Each row below is a small network's average activation on inputs in which a field has the value named, seen along a few directions.
Values that are neighbours, or in one group, have similar rows; names and order tell nothing.
In the rows, 500 means zero.
Random noise pushes rows far along 11 fixed directions. That doesn't count. These rows show it; they differ only by the noise:
[681 714 403 485 577 406 507 509 491 491 579 687 512 599 652 629 542 530
 671 341 282 422 560 431 634 367]
[473 387 559 509 604 305 511 398 466 566 495 358 328 459 366 588 536 460
 512 441 533 485 510 567 683 571]
[301 645 593 865 626 568 892 587 308 529 592 609 340 385 546 423 201 380
 693 588 322 455 543 597 614 532]
[798 346 573 347 464 671 426 446 569 340 590 522 419 710 321 616 624 233
 430 375 600 468 509 473 582 526]
[694 513 597 300 441 665 716 497 542 510 587 796 507 650 539 477 497 438
 466 589 546 520 548 390 387 456]
[591 547 594 432 361 547 502 647 650 508 418 617 504 615 399 285 526 372
 281 602 654 720 459 348 515 590]
[266 501 648 625 624 515 586 376 606 460 396 235 314 331 383 384 292 465
 493 499 462 595 440 639 592 642]
[513 346 669 394 371 685 536 450 820 373 380 342 304 777  64 403 359 102
 238 720 847 719 215 476 586 764]
[471 523 437 574 592 532 397 550 421 660 483 320 595 594 581 539 524 519
 563 482 494 426 461 366 657 396]
[465 321 721 506 576 399 568 476 414 668 640 473 366 562 443 550 473 413
 533 601 589 491 498 509 691 568]
[369 590 408 673 478 286 509 505 527 507 387 396 379 445 338 557 479 403
 498 538 527 548 391 608 686 578]
[526 508 366 497 287 556 607 423 537 387 467 580 477 494 312 734 620 300
 482 634 659 450 421 737 451 484]
[528 460 591 310 495 663 425 363 586 645 584 394 660 578 648 708 659 553
 631 606 584 434 514 604 536 343]


Field Rim:
z12: [550 528 521 554 443 649 260 473 640 190 551 491 504 353 460 601 557 405
 475 351 389 480 559 743 434 533]
z7: [557 625 446 352 460 369 663 483 613 580 367 578 516 525 506 451 660 595
 504 498 531 625 589 491 461 503]
z1: [528 602 470 565 475 417  61 540 651 399 536 387 579 500 557 702 614 490
 614 380 417 494 492 672 680 471]
z17: [713 558 316 365 574 459 522 604 501 469 370 564 514 659 517 316 490 608
 466 339 447 565 549 201 437 497]
z5: [477 467 454 469 514 610 551 482 521 437 572 566 542 652 493 522 423 430
 551 601 502 452 354 447 423 478]
z11: [534 611 563 614 504 577 445 720 516 660 465 438 599 609 545 403 657 396
 522 541 588 598 588 431 735 466]
z15: [677 755 264 468 570 443 596 601 598 561 397 596 617 608 529 593 807 485
 601 436 485 505 653 482 571 370]
z14: [460 325 425 470 434 492 338 356 475 359 485 352 427 542 317 638 355 446
 386 520 579 372 320 543 452 591]
z4: [423 491 564 457 312 790 378 492 594 433 402 330 710 345 616 397 614 582
 468 555 595 596 586 690 290 472]
z3: [454 512 546 433 434  82 485 480 539 537 677 791 426 590 577 605 367 583
 632 657 417 564 341 565 564 553]
z13: [488 732 177 696 323 436 365 562 600 262 400 501 491 643 329 617 493 330
 472 469 461 468 207 503 579 498]
z8: [564 496 327 470 577 396 707 464 459 490 494 622 439 591 399 580 555 450
 517 487 509 426 494 452 442 468]
z6: [530 680 191 413 559 456 811 430 592 515 305 538 508 585 457 593 531 577
 644 545 527 520 490 510 432 409]
z18: [495 409 622 651 436 624 236 601 493 422 550 271 523 537 461 441 545 345
 510 382 533 540 497 552 664 584]
z2: [444 628 542 533 577 292 489 498 579 583 658 644 485 593 612 650 425 532
 637 623 391 478 422 547 603 504]
z9: [587 521 354 553 534 371 577 523 423 334 447 587 361 540 413 421 310 485
 511 354 371 482 474 380 460 625]
z10: [469 609 466 513 427 459 396 584 549 603 383 434 614 466 516 482 606 527
 460 552 609 561 522 517 560 497]
z16: [521 533 595 505 511 448 367 515 394 446 740 739 541 447 759 556 316 674
 620 486 257 402 544 511 440 446]
The values of Rim form a ring.
- Name the neighbours of z15, in listed order. => z8, z2
- Name the neighbours of z9, in listed order. => z17, z4
- Name the neighbours of z6, in listed order. => z5, z3
- Name the neighbours of z13, in listed order. => z7, z11

Field Bebak:
m7: [567 332 678 222 684 267 479 182 655 426 710 611 274 547 440 744 429 581
 640 435 404 454 470 645 518 543]
m5: [615 169 430 697 589 556 505 660 101 624 726 463 527 726 446 576 526 319
 587 558 609 282 461 267 623 444]
m10: [454 382 472 497 701 880 588 390 419 540 505 204 537 689 480 557 381 408
 535 448 536 264 395 376 485 397]
m12: [460 466 610 455 505 620 465 507 534 532 435 296 542 503 506 454 517 511
 507 526 579 562 587 567 492 566]
m6: [498 463 567 612 440 270 324 684 477 447 622 635 451 539 448 399 465 397
 404 485 461 614 419 436 607 614]
m2: [499 365 308 551 473 467 550 416 159 640 536 378 580 373 486 884 844 542
 653 447 593 215 686 658 465 314]
m9: [464 184 607 485 697 330 391 418 410 620 351  69 325 307 358 367 606 595
 420 345 608 561 691 534 653 667]
m3: [453 474 332 525 492 663 400 506 473 537 480 327 623 823 512 581 277 419
 568 586 548 391 203 312 578 421]
m4: [572 424 676 505 287 486 380 436 535 176 664 828 372 254 450 510 379 448
 344 416 399 508 503 662 322 605]
m8: [568 590 507 429 537 526 676 457 569 548 566 639 489 649 546 603 549 447
 631 529 497 479 478 498 566 421]
m1: [404 643 237 450 555 769 642 444 590 614 281 298 618 730 469 514 384 492
 443 697 617 371 269 312 415 384]
m11: [505 592 318 464 287 921 262 452 561 350 506 445 803 584 678 658 436 507
 485 557 449 333 288 441 281 309]
The values of Bebak form 4 separate groups.
- Which other values are in the same group as m4? Give them in the order they are listed. => m2, m11
- Which other values are in the same group as m12? Give them in the order they are listed. => m9, m3
- Which other values are in the same group as m6? Give them in the order they are listed. => m7, m5
